These are the activations of a small network on made-up records, seen along a few directions, one row for each record.
Each row is followed by the record's values for the fields Ril, Kibu, Nezug, Zos, Vek, Tuluz, Doroz, Parug.
Not every record has every field; a missing one is written none.
Other fields move the rows too, some of them a lot.
(in the rows, 500 means zero)
Strong random noise was added to every row along 2 fixed directions; ignore it. To show where, here is one row again and again, with new noise each time:
[460 449 570 604 593 604 403 398 438 529 379 506 396 481 491 478 509 548
 656 505 526 345 497 432]
[544 437 468 529 568 633 511 499 318 523 596 458 485 483 489 530 586 451
 434 459 445 508 549 689]
[534 452 457 483 588 557 465 511 386 469 550 424 512 477 426 491 555 436
 432 466 467 484 504 603]
[505 448 505 540 587 588 447 463 397 502 487 463 460 480 462 491 541 484
 524 481 488 430 508 546]

[514 570 389 361 501 288 447 475 737 371 499 457 603 431 420 454 317 481
 295 413 497 600 378 199]
(Ril u2; Kibu b1; Nezug y2; Zos t2; Vek h2; Tuluz v2; Doroz d1; Parug none)
[514 512 488 419 582 470 550 436 507 474 383 585 517 355 583 425 740 600
 496 544 503 633 580 491]
(Ril none; Kibu none; Nezug none; Zos none; Vek none; Tuluz v1; Doroz d2; Parug m1)
[429 446 453 464 690 510 351 502 542 444 306 440 430 347 406 328 555 629
 577 493 517 464 505 427]
(Ril u1; Kibu b2; Nezug y2; Zos t1; Vek h2; Tuluz none; Doroz none; Parug none)
[482 468 515 573 523 600 521 518 403 559 510 521 441 486 525 505 537 531
 560 504 488 488 558 624]
(Ril none; Kibu none; Nezug none; Zos none; Vek none; Tuluz none; Doroz none; Parug none)
[474 547 602 586 434 540 466 398 570 547 418 622 441 513 599 546 503 626
 620 494 588 427 520 330]
(Ril none; Kibu none; Nezug none; Zos none; Vek none; Tuluz v2; Doroz d2; Parug m2)
[463 516 390 356 660 390 444 631 484 385 473 362 546 413 326 379 682 437
 370 484 487 607 530 655]
(Ril u1; Kibu b2; Nezug y2; Zos t1; Vek h2; Tuluz none; Doroz none; Parug none)
[477 437 435 473 557 506 411 505 531 437 440 450 513 422 439 403 454 571
 545 505 487 458 494 432]
(Ril u1; Kibu b2; Nezug y2; Zos t2; Vek h1; Tuluz none; Doroz none; Parug none)
[485 473 397 456 545 521 536 589 379 465 616 442 529 452 448 478 623 441
 385 478 451 602 574 742]
(Ril u1; Kibu b2; Nezug y2; Zos t2; Vek h2; Tuluz none; Doroz none; Parug none)
[536 392 327 394 569 542 428 589 470 404 604 410 551 404 399 401 403 509
 380 462 427 514 447 519]
(Ril u1; Kibu b2; Nezug y1; Zos t2; Vek h2; Tuluz none; Doroz none; Parug none)
[496 402 489 613 581 757 538 472 295 629 507 545 386 401 639 496 663 660
 556 476 414 573 671 761]
(Ril u1; Kibu b2; Nezug y2; Zos t1; Vek h1; Tuluz none; Doroz none; Parug none)
[329 489 715 727 647 640 419 283 440 625 145 674 307 336 639 430 708 809
 850 549 593 370 554 382]
(Ril none; Kibu none; Nezug none; Zos none; Vek none; Tuluz v1; Doroz d1; Parug m1)
[384 490 547 563 517 430 362 453 607 456 316 486 452 510 448 435 392 558
 712 558 562 338 439 277]
(Ril u1; Kibu b2; Nezug y2; Zos t2; Vek h1; Tuluz none; Doroz none; Parug none)
[554 563 489 489 429 458 633 500 468 543 622 510 591 554 535 600 539 419
 360 501 488 642 576 642]
(Ril none; Kibu none; Nezug none; Zos none; Vek none; Tuluz v2; Doroz d2; Parug none)
[473 442 470 638 501 755 662 421 306 657 598 641 384 419 721 600 627 615
 495 441 418 589 653 700]
(Ril u2; Kibu b1; Nezug y1; Zos t2; Vek h2; Tuluz none; Doroz none; Parug none)
[456 517 441 351 489 220 364 563 715 281 361 386 659 534 288 412 333 436
 546 542 526 413 282 235]
(Ril none; Kibu none; Nezug none; Zos none; Vek none; Tuluz v1; Doroz d1; Parug m1)
[529 467 535 615 335 730 658 339 461 687 555 795 407 466 826 598 462 730
 551 458 470 568 655 445]
(Ril none; Kibu none; Nezug none; Zos none; Vek none; Tuluz v2; Doroz d2; Parug m2)
[491 446 601 664 501 676 517 469 367 649 513 547 339 553 580 583 477 511
 606 531 487 435 537 622]
(Ril none; Kibu none; Nezug none; Zos none; Vek none; Tuluz v2; Doroz d2; Parug none)
[494 502 547 502 473 512 616 371 505 560 440 697 495 415 664 536 645 628
 554 504 496 631 609 550]
(Ril none; Kibu none; Nezug none; Zos none; Vek none; Tuluz v2; Doroz d1; Parug m1)
[667 387 332 377 437 592 671 577 312 451 842 515 660 413 583 567 508 502
 153 395 303 784 524 789]
(Ril none; Kibu none; Nezug none; Zos none; Vek none; Tuluz v2; Doroz d1; Parug m1)
[496 427 438 478 573 548 422 473 528 451 437 468 507 402 465 401 428 603
 551 500 488 454 503 407]
(Ril u1; Kibu b1; Nezug y2; Zos t2; Vek h1; Tuluz none; Doroz none; Parug none)
[557 389 385 496 473 656 570 534 384 528 678 505 521 458 567 516 492 540
 420 464 387 565 561 673]
(Ril u1; Kibu b2; Nezug y1; Zos t2; Vek h1; Tuluz none; Doroz none; Parug none)
[439 427 467 538 587 581 420 459 492 496 404 509 425 391 492 406 503 620
 607 495 503 441 528 454]
(Ril u1; Kibu b2; Nezug y2; Zos t2; Vek h2; Tuluz none; Doroz none; Parug none)
[542 423 372 468 551 628 551 482 431 512 559 509 529 342 574 483 526 612
 387 426 413 617 578 544]
(Ril u2; Kibu b1; Nezug y2; Zos t2; Vek h1; Tuluz none; Doroz none; Parug none)
[533 465 348 296 528 315 400 621 663 323 571 310 597 538 249 424 314 328
 335 492 475 469 321 367]
(Ril u1; Kibu b2; Nezug y1; Zos t2; Vek h2; Tuluz v2; Doroz d2; Parug none)
[458 360 552 692 488 766 434 367 422 619 432 613 341 463 661 487 363 721
 765 524 466 331 530 404]
(Ril u1; Kibu b2; Nezug y1; Zos t2; Vek h1; Tuluz none; Doroz none; Parug none)
[562 364 400 535 477 696 500 500 420 542 644 504 507 460 581 524 281 581
 463 463 397 486 475 496]
(Ril u2; Kibu b1; Nezug y1; Zos t2; Vek h1; Tuluz none; Doroz none; Parug none)
[495 511 563 551 527 426 447 627 455 490 522 389 431 634 351 549 464 336
 572 546 518 416 453 625]
(Ril none; Kibu none; Nezug none; Zos none; Vek none; Tuluz v2; Doroz d1; Parug none)
[470 586 548 403 639 250 349 552 656 345 310 357 538 525 227 372 525 358
 524 538 610 385 378 344]
(Ril none; Kibu none; Nezug none; Zos none; Vek none; Tuluz v1; Doroz d1; Parug none)
[438 424 528 608 511 621 466 405 493 550 408 568 413 451 567 470 466 647
 700 522 500 384 540 425]
(Ril u1; Kibu b2; Nezug y1; Zos t2; Vek h1; Tuluz none; Doroz none; Parug none)
[374 499 589 636 557 578 463 359 493 557 279 608 360 418 598 448 630 679
 747 537 540 416 602 411]
(Ril u1; Kibu b2; Nezug y2; Zos t2; Vek h1; Tuluz none; Doroz none; Parug none)
[409 574 647 643 328 540 576 239 576 645 371 815 391 555 724 596 575 667
 730 493 629 448 617 314]
(Ril u1; Kibu b2; Nezug y2; Zos t2; Vek h2; Tuluz v2; Doroz d1; Parug m2)
[400 482 590 643 583 624 473 442 397 598 354 550 351 469 580 476 665 626
 697 537 503 463 625 615]
(Ril u1; Kibu b2; Nezug y2; Zos t1; Vek h1; Tuluz none; Doroz none; Parug none)
[449 544 584 648 313 639 708 445 386 659 625 616 496 552 764 640 634 492
 517 498 460 591 618 681]
(Ril none; Kibu none; Nezug none; Zos none; Vek none; Tuluz v1; Doroz d2; Parug m1)
[552 600 460 415 429 298 456 625 645 402 622 362 606 647 315 484 423 293
 436 543 514 466 412 442]
(Ril none; Kibu none; Nezug none; Zos none; Vek none; Tuluz v1; Doroz d1; Parug none)
[457 474 600 657 515 548 390 568 458 528 504 449 363 607 459 539 344 421
 703 561 520 303 428 550]
(Ril none; Kibu none; Nezug none; Zos none; Vek none; Tuluz v2; Doroz d1; Parug none)
[548 466 411 372 457 443 591 490 542 436 490 588 509 413 562 434 519 519
 382 494 447 641 504 429]
(Ril none; Kibu none; Nezug none; Zos none; Vek none; Tuluz v2; Doroz d2; Parug m1)

Here are new rows. What are their fields?
[490 542 467 391 460 338 473 588 509 382 591 391 667 542 359 453 407 369
 477 556 481 481 374 523]
(Ril none; Kibu none; Nezug none; Zos none; Vek none; Tuluz v1; Doroz d1; Parug m1)
[537 479 540 574 450 540 535 497 430 548 588 510 495 569 508 567 425 461
 482 483 492 500 503 595]
(Ril none; Kibu none; Nezug none; Zos none; Vek none; Tuluz v2; Doroz d1; Parug none)
[555 354 429 619 438 802 612 458 336 637 691 583 455 463 700 595 377 620
 479 450 373 533 572 629]
(Ril u2; Kibu b1; Nezug y1; Zos t2; Vek h1; Tuluz none; Doroz none; Parug none)
[592 461 485 485 329 532 521 472 541 497 635 586 547 541 604 554 253 582
 479 496 471 503 467 343]
(Ril none; Kibu none; Nezug none; Zos none; Vek none; Tuluz v2; Doroz d2; Parug m2)
[480 553 589 580 517 440 467 516 492 498 439 440 444 624 407 508 530 372
 610 552 562 382 471 521]
(Ril none; Kibu none; Nezug none; Zos none; Vek none; Tuluz v1; Doroz d1; Parug none)
[481 697 686 549 424 292 570 514 498 499 426 512 522 680 464 569 726 314
 587 545 648 463 574 572]
(Ril none; Kibu none; Nezug none; Zos none; Vek none; Tuluz v1; Doroz d1; Parug m2)
[451 572 640 649 468 480 526 462 460 605 450 560 362 641 517 567 543 428
 622 528 554 439 530 595]
(Ril none; Kibu none; Nezug none; Zos none; Vek none; Tuluz v2; Doroz d1; Parug none)
[497 381 548 701 429 782 549 431 357 666 630 583 335 581 628 613 422 528
 643 496 430 405 548 660]
(Ril u1; Kibu b2; Nezug y1; Zos t2; Vek h2; Tuluz v2; Doroz d1; Parug none)
[592 393 328 470 496 715 665 549 284 550 754 524 536 385 618 537 646 553
 285 416 335 706 648 829]
(Ril u1; Kibu b2; Nezug y1; Zos t2; Vek h1; Tuluz none; Doroz none; Parug none)
[490 582 620 575 472 398 539 512 467 515 502 462 484 648 443 555 587 326
 543 543 563 460 516 617]
(Ril none; Kibu none; Nezug none; Zos none; Vek none; Tuluz v1; Doroz d1; Parug none)
[544 601 507 532 339 425 647 517 468 538 617 534 521 623 515 589 549 390
 399 504 481 640 570 647]
(Ril none; Kibu none; Nezug none; Zos none; Vek none; Tuluz v2; Doroz d1; Parug none)
[484 426 515 554 617 612 399 466 454 540 402 468 365 460 463 445 513 576
 589 488 480 459 518 530]
(Ril u1; Kibu b2; Nezug y2; Zos t1; Vek h2; Tuluz v2; Doroz d1; Parug none)
[476 458 671 717 366 619 557 358 451 634 427 655 406 585 718 594 469 627
 779 560 517 387 521 443]
(Ril none; Kibu none; Nezug none; Zos none; Vek none; Tuluz v1; Doroz d1; Parug m1)
[464 606 461 365 528 108 362 582 722 268 392 321 559 586 217 379 483 276
 478 548 586 443 358 317]
(Ril u1; Kibu b2; Nezug y2; Zos t2; Vek h2; Tuluz v1; Doroz d1; Parug none)
[490 477 326 293 610 328 412 608 617 301 498 355 626 394 267 351 487 440
 369 473 498 520 420 437]
(Ril u1; Kibu b2; Nezug y1; Zos t2; Vek h2; Tuluz none; Doroz none; Parug none)
[532 418 407 526 511 673 581 453 427 557 573 559 489 387 627 523 491 626
 439 439 408 573 564 530]
(Ril u2; Kibu b1; Nezug y1; Zos t2; Vek h1; Tuluz none; Doroz none; Parug none)
[551 416 316 344 546 459 419 607 542 363 579 372 615 421 377 385 393 492
 351 470 429 543 441 474]
(Ril u1; Kibu b2; Nezug y2; Zos t2; Vek h1; Tuluz none; Doroz none; Parug none)
[532 396 393 497 544 656 530 508 414 514 614 503 485 416 525 471 460 563
 450 465 429 518 535 595]
(Ril u1; Kibu b1; Nezug y1; Zos t2; Vek h2; Tuluz none; Doroz none; Parug none)
